These are the activations of a small network on made-up records, seen along a few directions, one row for each record.
Each row is followed by the record's values for the fields Tivub, Num, Fotad, Kovo, Kot, Pof.
Not every record has every field; a missing one is written absent.
Other fields move the rows too, some of them a lot.
In the rows, zero is written as 500.
Random noise pushes rows far along 5 fixed directions. That doesn't count. These rows show it; they differ only by the noise:
601,533,505,433,391,501,445,505,549,498,636,503,605,597,602,575,537,645,732,348,484,426
536,680,676,410,519,661,472,602,525,508,530,502,551,619,516,442,468,658,808,312,399,345
597,517,502,491,430,432,459,467,557,464,529,495,487,563,542,595,526,490,583,464,541,435
478,647,566,523,563,564,592,514,429,618,268,443,404,442,382,458,547,408,525,373,464,371
543,552,475,502,482,277,560,518,516,439,400,484,275,518,479,574,411,305,371,611,614,368
457,660,456,516,496,364,575,623,514,365,622,473,320,598,476,487,490,364,474,450,678,307
591,523,499,393,391,537,518,486,453,688,454,479,644,485,583,556,525,694,738,286,367,429

526,577,686,507,579,621,509,446,475,602,255,480,557,504,304,504,458,570,653,504,288,386  (Tivub l1; Num absent; Fotad p3; Kovo absent; Kot w1; Pof absent)
283,655,316,570,468,479,752,631,282,572,459,433,384,346,372,365,547,296,371,288,540,345  (Tivub l1; Num absent; Fotad p1; Kovo f2; Kot w1; Pof g3)
490,435,495,442,364,429,450,558,435,535,381,535,470,497,613,483,402,504,542,397,325,529  (Tivub l2; Num h2; Fotad p1; Kovo f1; Kot w1; Pof g6)
635,358,663,254,342,454,344,535,507,587,363,596,595,495,669,617,240,760,701,604,256,534  (Tivub absent; Num absent; Fotad p1; Kovo f1; Kot w1; Pof g6)
437,540,458,493,464,306,561,674,507,428,569,539,315,532,499,546,389,405,448,514,590,373  (Tivub absent; Num absent; Fotad p2; Kovo absent; Kot w1; Pof absent)
523,522,579,346,586,542,487,555,542,410,529,569,527,632,634,428,259,583,532,682,490,525  (Tivub l1; Num h2; Fotad p1; Kovo f2; Kot absent; Pof g3)
268,702,702,495,574,590,532,826,473,353,512,500,205,654,409,271,364,416,645,412,502,270  (Tivub l2; Num absent; Fotad p2; Kovo absent; Kot absent; Pof absent)
330,647,509,659,606,666,538,558,479,445,472,480,324,454,323,434,654,330,407,420,655,430  (Tivub absent; Num absent; Fotad p2; Kovo absent; Kot absent; Pof absent)
602,401,750,555,394,794,229,508,564,441,390,520,563,639,437,516,508,538,765,477,260,567  (Tivub l1; Num absent; Fotad p3; Kovo absent; Kot absent; Pof absent)
444,477,510,676,517,760,420,550,415,510,481,469,540,444,566,340,659,490,482,291,467,630  (Tivub l1; Num absent; Fotad p2; Kovo absent; Kot absent; Pof absent)
426,625,601,610,656,792,449,457,599,389,647,485,599,577,456,457,746,485,558,377,589,508  (Tivub absent; Num absent; Fotad p1; Kovo f2; Kot absent; Pof g6)
553,455,602,486,363,402,387,516,536,426,535,524,388,658,454,662,381,498,666,536,393,367  (Tivub l2; Num absent; Fotad p3; Kovo absent; Kot w2; Pof absent)
404,618,620,527,569,482,484,586,551,414,378,498,248,599,377,471,375,337,529,529,465,404  (Tivub l2; Num h2; Fotad p2; Kovo absent; Kot w1; Pof absent)
567,389,519,665,377,274,353,341,640,347,561,542,334,614,435,735,557,303,441,665,576,486  (Tivub l2; Num absent; Fotad p2; Kovo absent; Kot w1; Pof absent)
513,520,526,332,490,344,621,542,410,673,368,451,526,355,516,462,354,597,477,582,397,464  (Tivub l1; Num absent; Fotad p1; Kovo f1; Kot w1; Pof g6)
317,529,435,674,547,433,654,489,427,515,273,434,177,414,283,441,580,124,227,556,632,441  (Tivub l2; Num absent; Fotad p2; Kovo absent; Kot absent; Pof absent)
520,549,560,478,542,446,521,522,508,434,469,507,532,529,517,503,441,476,547,557,540,454  (Tivub l1; Num absent; Fotad p1; Kovo f1; Kot w1; Pof g6)
465,615,590,366,734,548,702,558,354,652,145,438,424,343,417,337,258,556,418,552,356,439  (Tivub l1; Num h2; Fotad p3; Kovo absent; Kot w1; Pof absent)
486,518,576,559,700,689,481,369,586,388,480,500,531,511,442,446,616,433,495,631,519,550  (Tivub l1; Num absent; Fotad p1; Kovo f2; Kot absent; Pof g1)
502,492,718,338,543,656,571,567,387,657,177,541,442,458,459,417,268,604,585,502,244,487  (Tivub absent; Num absent; Fotad p3; Kovo absent; Kot w2; Pof absent)
387,596,533,482,492,451,598,760,436,502,546,517,380,545,404,400,424,468,555,300,493,344  (Tivub absent; Num absent; Fotad p2; Kovo absent; Kot w2; Pof absent)
546,419,526,555,448,542,362,447,623,373,601,525,474,541,574,606,461,523,492,557,560,558  (Tivub absent; Num absent; Fotad p2; Kovo absent; Kot absent; Pof absent)
671,383,467,415,479,528,515,325,522,650,426,493,607,392,615,614,511,712,566,619,430,613  (Tivub l1; Num absent; Fotad p2; Kovo absent; Kot absent; Pof absent)
701,341,495,641,540,350,344,228,694,299,448,512,479,449,497,702,544,374,335,845,671,655  (Tivub l1; Num absent; Fotad p2; Kovo absent; Kot w1; Pof absent)
492,500,486,413,469,399,470,548,479,525,458,531,442,562,447,524,383,506,518,564,482,366  (Tivub l1; Num h2; Fotad p1; Kovo f1; Kot absent; Pof g6)
599,432,639,365,488,436,350,602,649,330,582,565,532,649,627,529,320,590,530,657,459,477  (Tivub absent; Num absent; Fotad p1; Kovo f1; Kot absent; Pof g6)
495,421,632,648,547,744,377,248,523,592,246,445,671,353,357,548,744,433,482,433,383,707  (Tivub absent; Num absent; Fotad p1; Kovo f2; Kot w1; Pof g3)
596,508,617,224,491,514,550,503,508,657,578,493,695,491,685,454,281,840,690,548,322,479  (Tivub l1; Num absent; Fotad p1; Kovo f2; Kot absent; Pof g3)
532,679,680,389,541,510,575,505,458,661,318,474,477,444,327,531,376,601,629,588,286,309  (Tivub l1; Num absent; Fotad p1; Kovo f2; Kot w1; Pof g6)
500,479,398,557,577,422,536,462,588,304,749,433,439,540,547,489,590,399,374,592,717,543  (Tivub l1; Num absent; Fotad p3; Kovo absent; Kot absent; Pof absent)
437,478,488,527,514,521,501,570,447,572,293,452,394,454,470,432,431,444,473,420,473,446  (Tivub l1; Num h2; Fotad p2; Kovo absent; Kot absent; Pof absent)
480,408,441,378,356,443,604,522,377,648,418,495,505,437,584,502,384,652,461,445,408,507  (Tivub absent; Num absent; Fotad p3; Kovo absent; Kot absent; Pof absent)
508,456,728,501,511,652,400,485,460,663,136,502,538,359,420,489,432,603,597,439,241,570  (Tivub absent; Num absent; Fotad p2; Kovo absent; Kot w1; Pof absent)
540,535,446,381,491,362,623,526,437,582,478,490,593,462,562,510,415,584,514,517,517,422  (Tivub l1; Num absent; Fotad p1; Kovo f1; Kot w1; Pof g6)
642,372,406,547,356,478,352,351,609,442,524,567,576,470,528,632,590,484,536,560,491,609  (Tivub l1; Num h2; Fotad p2; Kovo absent; Kot w1; Pof absent)
468,462,484,575,524,488,415,497,644,277,656,530,465,588,475,510,628,350,355,629,702,531  (Tivub absent; Num absent; Fotad p1; Kovo f1; Kot absent; Pof g6)
563,568,412,417,495,431,658,472,441,643,485,494,558,472,409,582,570,584,564,494,485,324  (Tivub l1; Num absent; Fotad p1; Kovo f1; Kot absent; Pof g6)
618,401,727,447,491,419,359,466,566,490,232,575,367,501,413,604,314,339,428,704,410,505  (Tivub absent; Num absent; Fotad p1; Kovo f1; Kot w2; Pof g6)
471,511,549,389,397,396,581,653,396,739,368,533,468,430,441,507,351,570,612,346,351,372  (Tivub absent; Num absent; Fotad p2; Kovo absent; Kot w2; Pof absent)
346,462,537,558,511,502,402,634,428,356,401,512,265,486,530,330,392,281,331,456,498,507  (Tivub l2; Num h2; Fotad p1; Kovo f1; Kot absent; Pof g6)
656,287,506,571,359,418,438,337,523,590,321,546,553,475,496,646,518,430,494,622,490,646  (Tivub l1; Num absent; Fotad p2; Kovo absent; Kot w2; Pof absent)
612,374,391,464,327,285,507,458,525,507,576,557,519,516,547,620,415,525,507,584,607,494  (Tivub l1; Num absent; Fotad p2; Kovo absent; Kot w2; Pof absent)
502,467,504,525,509,574,566,445,438,663,259,471,454,354,489,538,466,524,409,466,420,528  (Tivub absent; Num absent; Fotad p2; Kovo absent; Kot absent; Pof absent)
474,695,666,425,633,390,577,689,583,340,463,560,255,582,441,500,197,443,450,733,530,331  (Tivub absent; Num absent; Fotad p2; Kovo absent; Kot w1; Pof absent)
433,727,510,403,624,539,688,649,505,426,763,525,478,597,452,367,442,624,672,440,601,313  (Tivub l1; Num absent; Fotad p2; Kovo absent; Kot w2; Pof absent)
492,356,114,693,211,226,461,389,514,499,714,466,545,477,419,717,788,331,418,352,704,482  (Tivub l1; Num h2; Fotad p2; Kovo absent; Kot w1; Pof absent)
567,516,488,552,571,582,448,391,645,281,876,446,697,594,618,495,689,655,568,512,651,630  (Tivub l1; Num absent; Fotad p3; Kovo absent; Kot w1; Pof absent)

Here are new rows. What are their fields?
612,511,680,359,539,636,415,520,583,373,663,528,644,616,614,449,432,791,779,547,417,565  (Tivub l1; Num absent; Fotad p3; Kovo absent; Kot w1; Pof absent)
284,631,473,479,601,590,647,753,402,411,590,424,415,510,547,266,428,544,397,338,548,413  (Tivub absent; Num absent; Fotad p3; Kovo absent; Kot absent; Pof absent)
390,416,342,536,407,523,579,473,440,634,530,466,601,392,558,473,674,605,453,346,519,571  (Tivub absent; Num absent; Fotad p2; Kovo absent; Kot absent; Pof absent)
558,432,444,454,392,418,564,460,473,690,444,533,545,421,480,640,447,558,542,426,418,493  (Tivub absent; Num absent; Fotad p2; Kovo absent; Kot w2; Pof absent)
496,495,525,532,448,604,407,623,526,392,680,539,632,602,594,470,554,627,755,392,535,537  (Tivub l1; Num absent; Fotad p2; Kovo absent; Kot w1; Pof absent)
440,424,206,503,304,350,621,495,420,733,659,462,745,368,564,609,719,658,566,211,499,524  (Tivub absent; Num absent; Fotad p2; Kovo absent; Kot w1; Pof absent)
451,503,485,686,666,708,529,405,522,428,573,377,555,467,465,366,748,402,322,487,638,677  (Tivub l1; Num absent; Fotad p3; Kovo absent; Kot absent; Pof absent)
353,556,349,669,445,481,517,500,423,539,487,428,445,449,308,466,774,241,348,369,677,559  (Tivub l1; Num h2; Fotad p1; Kovo f1; Kot w1; Pof g6)
467,586,381,460,506,660,489,489,575,483,905,461,742,602,591,454,642,805,759,215,576,474  (Tivub l1; Num h2; Fotad p2; Kovo absent; Kot absent; Pof absent)
456,521,423,557,527,606,528,469,417,502,640,483,565,416,534,435,685,476,502,334,526,555  (Tivub l1; Num absent; Fotad p1; Kovo f2; Kot w2; Pof g6)
436,713,482,380,638,263,735,692,467,495,394,487,252,508,464,413,179,398,287,754,538,393  (Tivub l1; Num h2; Fotad p2; Kovo absent; Kot w1; Pof absent)
407,501,240,552,479,342,710,477,444,662,465,443,467,327,474,557,574,423,235,487,617,460  (Tivub absent; Num absent; Fotad p2; Kovo absent; Kot absent; Pof absent)
592,331,609,632,478,597,267,404,621,343,477,584,551,534,580,460,528,431,505,558,476,646  (Tivub l1; Num absent; Fotad p2; Kovo absent; Kot absent; Pof absent)
642,477,645,363,685,499,589,394,595,517,359,477,560,486,602,446,310,620,434,801,404,560  (Tivub l1; Num absent; Fotad p3; Kovo absent; Kot absent; Pof absent)
452,576,422,525,614,512,639,513,357,635,483,474,554,376,539,422,640,504,414,425,480,538  (Tivub l1; Num absent; Fotad p1; Kovo f1; Kot w1; Pof g6)
561,430,183,416,450,203,689,361,401,704,467,556,600,349,631,613,484,611,320,601,557,555  (Tivub l1; Num h2; Fotad p2; Kovo absent; Kot w1; Pof absent)
490,485,528,375,504,352,650,592,425,517,373,476,398,487,589,395,164,517,383,627,489,410  (Tivub l1; Num absent; Fotad p3; Kovo absent; Kot absent; Pof absent)
508,465,538,366,445,409,461,549,493,534,483,531,519,460,587,592,343,580,531,567,436,472  (Tivub absent; Num absent; Fotad p1; Kovo f2; Kot w1; Pof g6)
540,472,578,314,413,331,409,531,584,374,538,544,467,645,686,590,190,602,606,661,392,512  (Tivub l2; Num h2; Fotad p1; Kovo f2; Kot w1; Pof g3)
545,481,486,731,600,482,465,280,646,371,404,511,389,477,328,588,679,201,298,743,764,548  (Tivub l1; Num absent; Fotad p2; Kovo absent; Kot absent; Pof absent)
503,425,356,504,454,451,559,538,467,486,598,549,556,466,669,434,445,537,450,458,521,527  (Tivub l1; Num absent; Fotad p2; Kovo absent; Kot absent; Pof absent)
641,221,357,594,363,325,453,262,562,505,370,545,490,374,594,636,582,348,322,687,514,664  (Tivub l1; Num absent; Fotad p2; Kovo absent; Kot absent; Pof absent)
555,438,549,591,634,518,442,386,665,341,504,477,483,496,521,494,531,422,438,698,610,555  (Tivub l1; Num absent; Fotad p2; Kovo absent; Kot absent; Pof absent)
